Here are a small network's activations along a few directions, averaged over the inputs that share one value of a field.
Values that are neighbours, or in one group, have similar rows; names and order tell nothing.
In the rows, zero is written as 500.
Random noise pushes rows far along 10 fixed directions. That doesn't count. These rows show it; they differ only by the noise:
[551 385 632 559 558 547 661 550 125 356 524 685 427 602 599 522 423 441
 478 758 526 608 628]
[588 792 552 368 502 429 524 518 483 560 229 415 546 254 588 363 230 478
 347 492 642 337 367]
[579 583 569 548 663 415 577 628 624 747 569 368 609 617 444 450 629 474
 464 432 461 251 498]
[319 315 299 793 226 492 257 423 573 393 445 391 548 529 367 520 605 451
 700 504 442 697 362]
[407 675 476 634 465 769 476 402 513 568 146 335 337 359 630 403 548 417
 286 513 591 151 438]
[597 438 286 661 459 649 408 593 432 270 727 442 445 525 505 443 585 721
 615 555 440 346 505]
[383 426 458 251 493 527 610 496 390 535 612 703 473 415 614 557 363 375
 471 348 249 560 738]
[630 345 495 538 504 332 587 500 102 567 558 630 450 525 616 753 323 636
 379 602 660 428 364]
[374 716 752 518 601 464 580 584 564 547 546 639 504 557 432 421 595 352
 491 508 466 650 431]
[240 462 426 816 467 712 511 319 411 565 427 474 554 375 652 439 570 290
 500 503 346 506 506]
[613 252 552 626 703 544 714 575 174 508 817 620 550 707 618 567 610 501
 546 645 361 428 732]
[576 744 477 138 426 682 403 449 507 275 396 554 228 239 642 474 485 675
 353 360 589 225 450]


Values of G:
g13: [452 244 423 549 439 485 447 555 587 447 628 496 548 609 434 491 610 443
 644 503 352 568 713]
g1: [586 661 473 394 528 597 409 529 724 589 390 390 260 541 478 552 524 654
 328 427 597 255 446]
g10: [301 548 456 358 439 653 541 320 456 440 454 612 477 268 585 446 364 341
 567 346 297 723 564]
g15: [449 443 349 575 356 606 372 586 525 268 648 515 413 525 409 465 520 586
 628 519 401 570 483]
g14: [460 453 504 468 454 469 503 238 372 421 467 627 423 305 651 612 489 532
 472 516 558 553 399]
g7: [401 336 273 686 411 607 439 589 531 540 514 348 605 556 397 421 472 426
 624 433 301 523 650]
g9: [775 501 408 607 490 549 348 681 656 281 612 308 462 752 348 501 663 841
 576 639 728 415 410]
g3: [484 709 556 602 573 531 599 459 366 464 375 459 780 294 527 267 252 405
 538 605 540 683 476]
g5: [242 761 625 684 583 447 508 477 879 699 572 501 724 479 397 342 599 335
 572 434 445 784 351]
g2: [558 423 533 393 506 406 416 605 765 597 467 388 504 680 388 529 642 453
 499 451 495 428 623]
g12: [427 422 426 412 441 509 406 389 805 534 470 353 634 447 349 352 631 397
 730 347 286 598 631]
g4: [642 513 374 444 423 559 278 423 732 444 230 138 654 408 558 357 533 477
 558 477 546 340 539]
g8: [321 281 502 448 551 527 693 408 401 730 538 653 375 589 604 702 537 440
 300 438 463 429 672]
g11: [431 656 559 398 630 677 566 478 705 491 595 548 453 484 435 433 669 523
 501 362 481 436 553]
g6: [604 432 381 842 575 719 467 407 484 281 608 376 470 529 578 388 679 620
 586 696 473 445 564]
Each value of G is a pair of two hidden parts, and every pair occurs once (5 first parts, 3 second parts).
g14 and g8 share the first part; g14 and g6 share the second. Which value has the first part of g6 and the second part of g8?
> g5
g9 and g1 share the first part; g9 and g11 share the second. Which value has the first part of g11 and the second part of g1?
> g12

Values of L:
l2: [659 597 688 665 686 640 634 533 418 442 394 394 591 597 556 314 578 461
 495 756 617 407 578]
l4: [404 131 258 785 390 379 497 445 251 544 706 550 613 570 469 688 413 532
 646 559 417 696 509]
l7: [573 394 549 400 541 372 499 487 467 507 609 561 491 534 467 629 602 561
 552 447 512 479 458]
l3: [455 751 502 248 597 623 502 440 886 560 484 381 536 315 515 295 627 445
 493 272 346 345 626]
l10: [364 494 494 616 311 537 395 647 507 347 456 608 327 634 346 484 449 466
 520 619 522 682 402]
l8: [577 421 409 540 546 550 537 488 389 602 516 452 460 467 660 563 458 581
 413 487 456 244 516]
l11: [464 653 559 490 520 680 432 421 491 372 509 538 368 415 573 515 698 600
 473 455 535 417 367]
l1: [591 645 400 507 503 616 467 695 516 344 623 446 495 498 431 316 403 618
 566 520 418 409 525]
l13: [477 560 521 518 547 647 529 593 600 401 601 545 303 608 413 471 663 581
 466 536 537 433 543]
l12: [649 462 602 698 514 390 414 526 414 388 609 482 462 685 469 596 695 724
 552 659 749 489 256]
l6: [446 417 528 677 498 615 464 429 462 428 491 475 418 591 545 537 704 480
 489 608 549 507 520]
l5: [619 443 538 195 501 347 516 502 504 546 412 469 618 481 486 514 374 480
 509 398 515 526 603]
l14: [394 596 635 568 600 426 557 530 608 647 560 604 492 591 463 558 548 441
 413 500 515 593 431]
l9: [480 483 499 635 584 674 561 545 491 538 539 534 328 672 468 576 625 528
 412 571 540 432 565]
l15: [409 436 375 591 445 566 573 552 268 393 772 729 443 427 542 517 363 507
 542 505 315 613 560]
Each value of L is a pair of two hidden parts, and every pair occurs once (5 first parts, 3 second parts).
l7 and l11 share the first part; l7 and l13 share the second. Which value has the first part of l13 and the second part of l11?
> l2
l4 and l5 share the first part; l4 and l3 share the second. Which value has the first part of l3 and the second part of l5?
> l9
